These are the activations of a small neural network, seen along a few directions. Each row is one input.
In each table, some parts of the input vary, and every possible input appears once, in random order.
Descriptions start from the smaller parts, as in this example, which fits no table here: line(4) and (point or line(11) or (values(3) and ring(5))).
Shared parts are said once, and a part with two or three values counts as separate values.

Other details of the inputs vary at random and push rows far along two fixed directions, the same in every table; ignore that.

Table:
R1: [  2   4  33 -34 -33  -3   8 -21   7  -7   2 -17]
R2: [  3  23  18  18 -13 -15   3  -5   9 -12   9  12]
R3: [ -3 -14  -7 -17   2  14  -1   4  -7   9  -6 -10]
R4: [-11   2  -7 -14   0  -4   9 -15 -13  19  -2  -1]
R5: [ 6 25  5 37 18 -4 -1  5  7 -5  6 11]
R6: [-1 -7 -7 30 32 -4 -5 10 -8 -3 -3  9]
R7: [ -9 -16 -21  26  23   4   0  21  -9  -2   1  19]
R8: [-23 -21  -4 -28 -11 -14   2 -15 -23  14  -3  -5]
R9: [ 17   6  21  14  12   4  -7   1  12 -15  -2  -9]
R10: [ -1 -13  -5 -12  -2  12  -1   7  -3   2  -2  -6]
R11: [-10 -11 -14 -36 -35   7  -5  -1  -8  12  -2  -8]
R12: [ -9 -26 -33 -17  17  25  -7  17 -17  19 -12  -6]
R13: [  3  -2  27 -27 -20  -6  -2 -18   3  -6  -1 -18]
R14: [ 8 29  8 34 22 -4 -1  2  7 -2  5 10]
R15: [  9  17   1  19  22 -32  12   4  36 -17  -1   8]
R16: [-12   2   5 -23 -22 -12  13 -23 -10  12   5  -2]
R17: [ 11  29  28  19   1 -12  12 -18  11  -8   8   3]
R18: [ 19   8  29  15   0  -1  -7   1  18 -26   3  -5]
R19: [-16 -17 -30  -3  -1   2   4   5 -17  13   1  11]
R20: [ 19   1 -26  23  34  -4  -3  31  39 -17  -8   3]
R21: [  0  -7  29 -39 -37 -10   0 -22   2  -8  -3 -17]
R22: [-23 -17 -41   0   2   4  -5  16 -21  18   0  12]
R23: [ 12   8  29 -12   0   0  -4 -15   7  -5  -5 -17]
R24: [  3 -12   1  -8 -10   9  -2   9   2  -8  -2   0]
R25: [22 23 20  6  3  9  1 -9 17 -6  1 -8]
R26: [  6   2 -21  13  13  20 -12  20   1   6  -2  -1]
R27: [ 24  22  19  16   3   9   1  -3  19 -12   4  -6]
R28: [ 14  -8 -27  31  19  24 -10  30   7  -8   1  11]
R29: [ -7 -10   7   4  -3 -16   0  -4  -6  -8   0   9]
R30: [-22 -33 -51  -6   0   6  -1  16 -26  19  -4  17]
R31: [-21 -15  10 -31 -22 -20   5 -23 -16   7  -1  -6]
R32: [ -4   7  19   4  -1 -12  10 -11  -1  -5   5   4]
R33: [-10   7  19 -17  -2 -12  12 -22  -8  10  -1  -5]
R34: [14  2 -6 11  3 14 -3 10  8 -5  3  0]
R35: [ -3  11 -10  27  11  -3  -3  11  -1   0   6  13]
R36: [ -9 -18 -41  -9   1  22 -13  22 -13  17  -3  -2]
R37: [  7   5   9  38  15  -6   4  13   7 -20   5  21]
R38: [  2  10  10 -20 -28   4  -3  -8   6  -1   4 -11]
R39: [ -2 -16 -17 -23 -23  11  -2   2  -4   6  -2  -2]
R40: [-1  2  8 14 23 -9 -2 -5 -6  0 -4  3]
R41: [ 11  29  27 -17 -17   2  -1 -19  12   1   1 -17]
R42: [-19 -16 -14 -10   8  -1   6  -2 -20  17  -4   2]
Description of these inputs: values(2) and (point or (line(4) and line(5))).
Changing only the values(2) part turns R2 into R11. The same change can be made to R33. Which row results? -> R12
Change only the values(2) part in R37. List by row number the other rows that result. -> R24
Change only the line(5) part in R41. List by row number the other rows that result. -> R11, R26, R36, R38

Table:
R43: [-11 -13 -25   2  21   4   1   9 -10  15  -5   3]
R44: [ -5   0  29 -34 -33 -22  12 -29   5  -6  -1  -9]
R45: [ 12  16  33  27  19  -8   0  -6   8 -18   1   0]
R46: [ -2 -12 -34  17  11   3  -6  24  -2  -1   0  12]
R47: [ -8 -15 -28   7  -4  13  -4  16 -12   6   4  13]
R48: [ 13  17  20  25   4 -12   5   2  25 -24   6   9]
R49: [ -9  -7 -24   8  11  16  -3   8 -20  18   0   7]
R50: [  8   4  29  10  -5 -14   0  -5  12 -23   5   2]
R51: [-15  17  30 -55 -43 -17  14 -44 -11  20   2 -20]
R52: [ -9 -20 -19 -51 -11  23  -8  -6 -16  25 -11 -25]
R53: [14 26 20 28 14 -7  1 -5 16 -8  6  3]
R54: [ -4  -9 -32  19   8   9  -7  26  -4   1   0  17]
R55: [ 32  16  22  17  -2  13  -6  11  29 -25   2  -8]
R56: [-15 -22 -19 -19  10   0   2  -2 -20  19  -9  -3]
What is each input in this table made of? -> values(2) and (point or line(6))
Changing only the values(2) part turns R44 into R56. The same change can be made to R54. Which row results? -> R51

Table:
R57: [  1   1  12 -31 -22   9   7 -14  -1   8   0 -14]
R58: [-13 -39 -40  -4  11  16 -14  21 -28  15  -5   6]
R59: [ 21  25  54 -14 -24  -7  12 -25  23 -18   5 -14]
R60: [ -4 -11 -17  23  31 -15   5  10   1  -5  -5  14]
R61: [ 9  8  0  0 -2 20  2  3  1  3  3 -5]
R62: [  5 -13 -30   2  17  18 -14  24   6   3 -10  -3]
R63: [ -6 -42 -36 -10  14  19  -5  25 -11   5 -13   0]
R64: [ -7   8 -25  27  27   0   4   6  -6  11   6  14]
R65: [-15   0   5 -25  -9 -24  14 -26  -5  13  -1  -3]
R66: [ -3  21  29   0  -9 -14   6 -15  -1  -1   6   0]
R67: [-28 -22   3 -35 -14 -17   6 -15 -18   9  -7  -6]
R68: [  8  11  -5  31 -30 -12   3  19  25 -31  16  29]
R69: [ 24   6  12  18  16   0  -9  14  30 -24  -4  -7]
R70: [  6  -1 -22  -3   8  17 -11  15   6   6  -5  -6]
R71: [ -7  21  24 -16 -16 -25  18 -34   1   8   3  -5]
R72: [ -2 -11 -14   8   6  14 -10   7 -16   5   0   5]
R73: [16 19 16 31  5 10 -7  1  0 -9  7  5]
R74: [ 20  -1  23  35  15  -5  -8   9  11 -28   0   6]
R75: [-26 -13   1 -34 -15 -12   5 -15 -20  17  -2  -5]
R76: [ 8 29 19 43 18 -1  0  5  5 -9  8 12]
R77: [ -7   3  -9 -48 -27  10  -3 -14  -5  23  -4 -22]
What is each input in this table made of? -> point or (line(4) and line(5))
A walk changes only the line(4) part. It starts at R60 and steps to R65. List the rest of the walk in order. -> R71, R64

Table:
R78: [-13 -31 -54 -11  13  32 -12  24 -24  26  -9  -1]
R79: [-15 -40 -59 -14   4  17 -13  31 -15  13  -9   7]
R80: [  4  10  -7  39  12  -7   0  18  12 -16   9  24]
R81: [  1  -6   3   0  -6  -4   0   4   8 -10   0  -1]
R82: [  0 -18 -28  28  33  11  -8  29  -8  -1  -4  16]
R83: [-14 -36 -53 -12  12  22 -15  27 -23  21 -11   2]
R84: [ 10   3  -4  40  16  -5  -1  15  11 -17   4  18]
R85: [ 3  1  2 17  2 -8  2  1  4 -9  3  9]
R86: [  4  11  33  -8 -18 -17  10 -18  10 -13   2  -3]
R87: [ 11  15  29 -12 -24  -8   2 -14  16 -13   2  -9]
R88: [ -1   5   4   4   9  -5   3 -10  -4   5   0  -1]
R89: [  2   4  -2 -19  -4  14   1  -7  -3  14  -2 -14]
R90: [  4  10  -5  41  13  -5   0  17  10 -13   7  22]
R91: [ -6 -19 -27  -9   7  16 -12  14 -12  12  -8  -3]
R92: [-11 -20 -28   0   0  -5   0  10  -8   2   0  11]
R93: [ -3 -17 -24  -6   2  12 -10  15  -7   7  -5   0]
R94: [-10  -8   3 -50 -46   1   6 -19  -4  11  -1 -16]
R95: [-15 -10  12 -50 -30  -9   5 -24 -10  12  -2 -20]
R96: [ 25  32  36  13   7  -2   1 -11  23 -13   2 -10]
R97: [ -8 -17 -18  -4  14  10  -6   9 -11  10  -6  -5]
R98: [ 6 20 -2 40 31  1  1  9  3  0  4 13]
R99: [ -7  -9 -35  35  22   5  -5  29  -7   1   1  23]
R100: [ 7  6  7  9 19  3  0  1  6  0 -2 -7]
R101: [-18 -14   8 -49 -37 -17  11 -23  -6   5  -1  -8]
R102: [-1  1  8  1  9 -2  2 -5 -2  0 -3 -1]
R103: [-20 -25 -24 -57 -31  14  -1  -9 -24  29  -5 -16]
R104: [ 15  24  35  23  -3 -17   6 -13  17 -21   9   5]
R105: [ 4  9  4 14 18 -4  3 -6  0  3  0  1]
R106: [ -1 -15 -32  33  31   8  -8  25 -10   1  -1  17]
R107: [  2 -20 -30  28  26  12 -10  34   0  -6  -3  12]
R108: [ 6 14 -2 41 20 -2 -2 14  3 -9  7 18]
R109: [13 12  4  9  8 16 -3  3  7  0  1 -5]
R110: [ 24  30  36  16  -5   5   0  -8  21 -18   8  -5]
R111: [ 2 -3  5 -1 -1 -2 -1  2  4 -6  0 -4]
R112: [ -1  28  30  -3 -10 -16  11 -26   2   2   6  -4]
R113: [  1 -21 -34  26  23   9 -10  35   4 -10  -1  15]
R114: [-25   2   7 -43 -29 -13  10 -31 -20  23   0 -11]
R115: [-21 -27 -26 -56 -36  11   1  -6 -20  25  -6 -14]
R116: [ 25  28  33  16 -10   2   2  -5  24 -21   9  -3]
R117: [-19  -4  10 -44 -26 -13   9 -34 -17  19  -2 -15]
R118: [ 11  14  28 -12 -26  -9   2 -13  18 -14   2  -8]
R119: [-10  -7   2 -52 -47  -1   6 -18  -2   7   2 -14]
R120: [ -2  22  28  -2 -21 -19  10 -20   5  -5   8   1]
R121: [-2  2  5  5  4 -6  1 -8 -5  1  2  2]
R122: [ 16  27  40  17  11 -10   7 -14  16 -16   3  -2]
R123: [-21 -24 -22 -58 -19   8  -2 -13 -24  33 -12 -21]
R124: [ 1  4  8 -1 14 -2  5 -6 -1  5 -4 -3]
R125: [  7  17  34 -11  -6  -9   6 -21  10  -5   1 -16]
R126: [-11 -19 -18  -3  13   6  -3   8 -14  10  -6   4]
R127: [  2 -17 -27  28  34  16 -13  30  -5  -1  -4   8]
R128: [  5  12  34  -9 -15 -16   9 -19   8 -11   3  -4]
R129: [ 4 15 -1 41 23  0 -2 12  2 -7  6 17]
R130: [ 16  19  36  18  -5 -16   8  -7  23 -26   5   6]
R131: [ 23  29  37  15   1  -1  -2 -10  21 -18   2  -7]
Changing only one part turns R116 into R93. The same change can be made to R89. Which row results? -> R96
What is each input in this table made of? -> line(6) and line(9)
Change only the line(6) part in R81. List by row number the other rows that result. -> R84, R90, R94, R118, R130
Change only the line(9) part in R117. List by row number the other rows that result. -> R84, R85, R88, R92, R104, R105, R106, R121
A walk changes only the line(9) part. It starts at R113 and steps to R81. List the rest of the walk in order. -> R107, R111, R95, R127, R97, R125, R100
